Each row below holds a small network's activations on one input, seen along a few directions.
Each table varies a few parts of the input and shows all the possible inputs, shuffled.
A made-up example of a description, with smaller parts first: one of 8 places around a ring, together with either a single point or one of 11 places around a ring or (one of 2 separate values, together with one of 6 places along a line).
Shared parts are said once, and a part with two or three values counts as separate values.
In the rows, 100 means zero.

Other details of the inputs shift rows strongly along two fixed directions, in all tables alike. That doesn't count.

Rows:
R1: 68 85 68 138 99 97 63 93 83 146 116
R2: 133 99 165 64 123 125 166 85 127 86 93
R3: 99 98 135 115 85 106 140 97 99 91 113
R4: 69 100 66 127 66 127 85 108 100 135 105
R5: 169 105 56 66 121 88 42 94 94 56 73
R6: 68 82 97 112 72 90 102 101 87 115 110
R7: 66 103 122 90 93 88 135 118 134 91 123
R8: 68 109 99 120 91 100 108 134 101 94 138
R9: 58 110 73 143 86 91 76 100 77 132 104
R10: 138 121 73 70 126 55 49 79 97 69 64
R11: 108 88 127 116 96 125 137 93 113 101 116
R12: 132 93 160 86 112 124 172 73 138 74 108
R13: 72 103 83 124 78 108 85 130 52 129 105
R14: 66 93 106 126 98 83 97 86 88 121 110
R15: 77 108 139 85 111 98 139 133 108 96 127
R16: 140 130 66 64 93 78 61 98 108 61 52
R17: 159 117 75 57 126 104 65 106 92 73 59
R18: 94 94 118 112 118 103 122 72 122 114 101
R19: 95 117 162 71 140 72 156 85 158 67 111
R20: 79 85 75 123 90 123 76 125 62 141 110
R21: 149 97 64 54 113 80 58 86 113 71 67
R22: 147 130 61 65 130 97 56 123 127 47 90
R23: 77 93 76 115 82 95 66 127 43 128 109
R24: 83 107 140 114 103 90 137 76 117 108 101
R25: 71 94 65 130 68 121 79 111 97 136 104
R26: 81 114 138 113 102 96 139 74 118 106 102
R27: 139 116 70 58 100 71 65 93 104 59 57
R28: 94 108 143 96 92 114 144 106 90 105 103
R29: 153 126 69 76 105 84 63 100 88 48 66
R30: 74 84 53 123 75 111 67 110 88 132 104
R31: 116 65 158 67 113 99 163 66 143 85 102
R32: 73 83 98 128 108 101 92 83 100 132 112
R33: 75 88 96 129 108 104 97 83 105 133 109
R34: 82 84 103 126 80 100 102 105 72 103 121
R35: 84 83 65 141 82 121 75 114 73 125 121
R36: 109 88 162 70 99 87 175 72 134 75 95
R37: 160 124 79 59 121 108 63 108 98 75 57
R38: 155 111 73 68 110 71 57 96 83 49 76
R39: 106 69 129 109 104 114 132 88 104 98 122
R40: 102 89 160 60 125 100 173 94 176 75 119
R41: 90 72 109 105 101 114 105 110 74 132 119
R42: 66 114 62 126 56 106 76 115 83 122 97
R43: 54 117 58 131 110 103 57 124 114 130 124
R44: 79 86 118 108 90 101 107 115 64 118 111
R45: 70 96 83 123 79 105 79 129 49 130 108
R46: 163 115 61 76 116 102 60 96 102 58 69
R47: 75 113 74 143 63 117 85 118 68 114 114
R48: 98 84 137 110 92 99 142 92 95 88 118
R49: 136 129 71 75 124 63 53 81 102 67 56
R50: 113 96 170 57 141 110 170 112 147 80 121
R51: 95 101 123 114 114 108 121 74 128 116 99
R52: 162 110 67 51 130 95 43 107 85 69 58
R53: 82 105 114 114 82 111 110 121 71 121 105
R54: 78 82 85 117 80 115 106 99 105 126 107
R55: 88 105 125 116 111 116 130 72 129 119 104
R56: 63 82 75 119 65 86 81 108 73 126 114
Each input here is: one of 2 separate values, together with one of 4 places along a line, together with either a single point or one of 6 places along a line.
Changing only the choice among 2 separate values turns R44 into R52. The same change can be made to R34. Which row results?
> R39
Changing only the choice among 2 separate values turns R25 into R16. The same change can be made to R2. Which row results?
> R28
Which other rows does R5 become when the place on the line of 4 takes its other values? List them by row number.
> R1, R21, R41
Which other rows does R19 become when the place on the line of 4 takes its other values? List them by row number.
> R7, R8, R15
Which other rows does R51 become when the choice among 2 separate values takes its other values? List them by row number.
> R24

Rows:
R57: 65 99 125 110 96 83 126 84 115 106 116
R58: 59 83 114 130 71 106 115 119 62 132 128
R59: 48 113 32 144 74 109 40 132 83 142 110
R60: 71 97 127 113 98 86 128 91 121 109 115
R61: 160 86 95 80 108 98 86 62 85 86 62
R62: 124 133 63 77 122 77 57 97 115 70 72
R63: 98 108 118 92 118 106 118 93 137 94 108
R64: 64 87 32 163 75 107 38 85 73 162 99
R65: 78 90 122 108 113 115 135 102 136 112 128
R66: 120 90 128 80 106 122 133 110 108 89 112
R67: 89 76 168 97 95 117 178 100 105 107 126
R68: 151 116 81 68 114 105 72 117 93 64 77
R69: 135 106 108 68 112 92 103 105 90 68 79
R70: 140 116 86 69 98 75 71 103 80 59 68
Describe the family of inputs behind these rows.
> one of 2 separate values, together with either a single point or one of 6 places along a line
Changing only the choice among 2 separate values turns R69 into R62. The same change can be made to R61. Which row results?
> R64

Rows:
R71: 115 92 127 88 132 106 122 82 127 98 101
R72: 59 86 105 121 85 93 112 105 101 120 127
R73: 150 109 83 69 111 76 57 100 55 69 63
R74: 145 109 106 52 130 82 101 86 138 52 80
R75: 43 86 69 157 87 119 74 116 76 164 132
R76: 60 117 58 137 83 122 68 139 89 129 121
R77: 68 97 54 147 73 114 65 99 82 139 105
R78: 65 92 55 155 74 128 69 104 85 148 113
R79: 139 102 82 90 83 89 73 90 57 78 67
R80: 116 116 67 75 106 69 60 101 105 71 76
R81: 98 132 79 87 98 78 75 114 102 79 83
R82: 136 134 115 52 123 74 106 95 131 48 73
R83: 85 80 159 106 94 92 168 58 125 105 105
R84: 41 90 68 163 58 108 80 99 72 156 118
R85: 130 112 138 67 99 86 129 110 82 57 89
R86: 58 84 113 132 98 103 112 95 94 139 124
R87: 97 85 150 83 112 91 154 83 136 85 116
R88: 78 104 53 127 100 102 48 109 79 131 103
R89: 121 91 64 90 91 122 66 134 72 99 100
R90: 83 81 165 99 117 89 161 70 122 111 117
R91: 137 117 59 71 119 89 54 107 117 68 79
R92: 162 114 69 52 103 70 50 111 67 43 61
R93: 113 95 126 93 103 96 127 65 125 91 89
R94: 132 121 62 80 95 122 61 144 73 84 85
R95: 91 68 110 128 72 144 125 105 73 137 117
R96: 90 74 153 97 113 113 165 90 141 100 131
R97: 102 96 133 85 120 77 123 74 115 94 92
R98: 75 97 162 105 107 115 175 102 137 104 132
R99: 72 98 163 104 104 109 176 99 134 102 131
R100: 119 93 122 95 110 108 128 69 130 94 92
R101: 177 111 65 51 128 107 45 110 79 69 57
R102: 44 116 65 142 72 107 72 135 80 133 123
Describe the family of inputs behind these rows.
> one of 4 places along a line, together with either one of 2 separate values or one of 6 places along a line
Changing only the place on the line of 4 turns R91 into R98. The same change can be made to R74. Which row results?
> R99
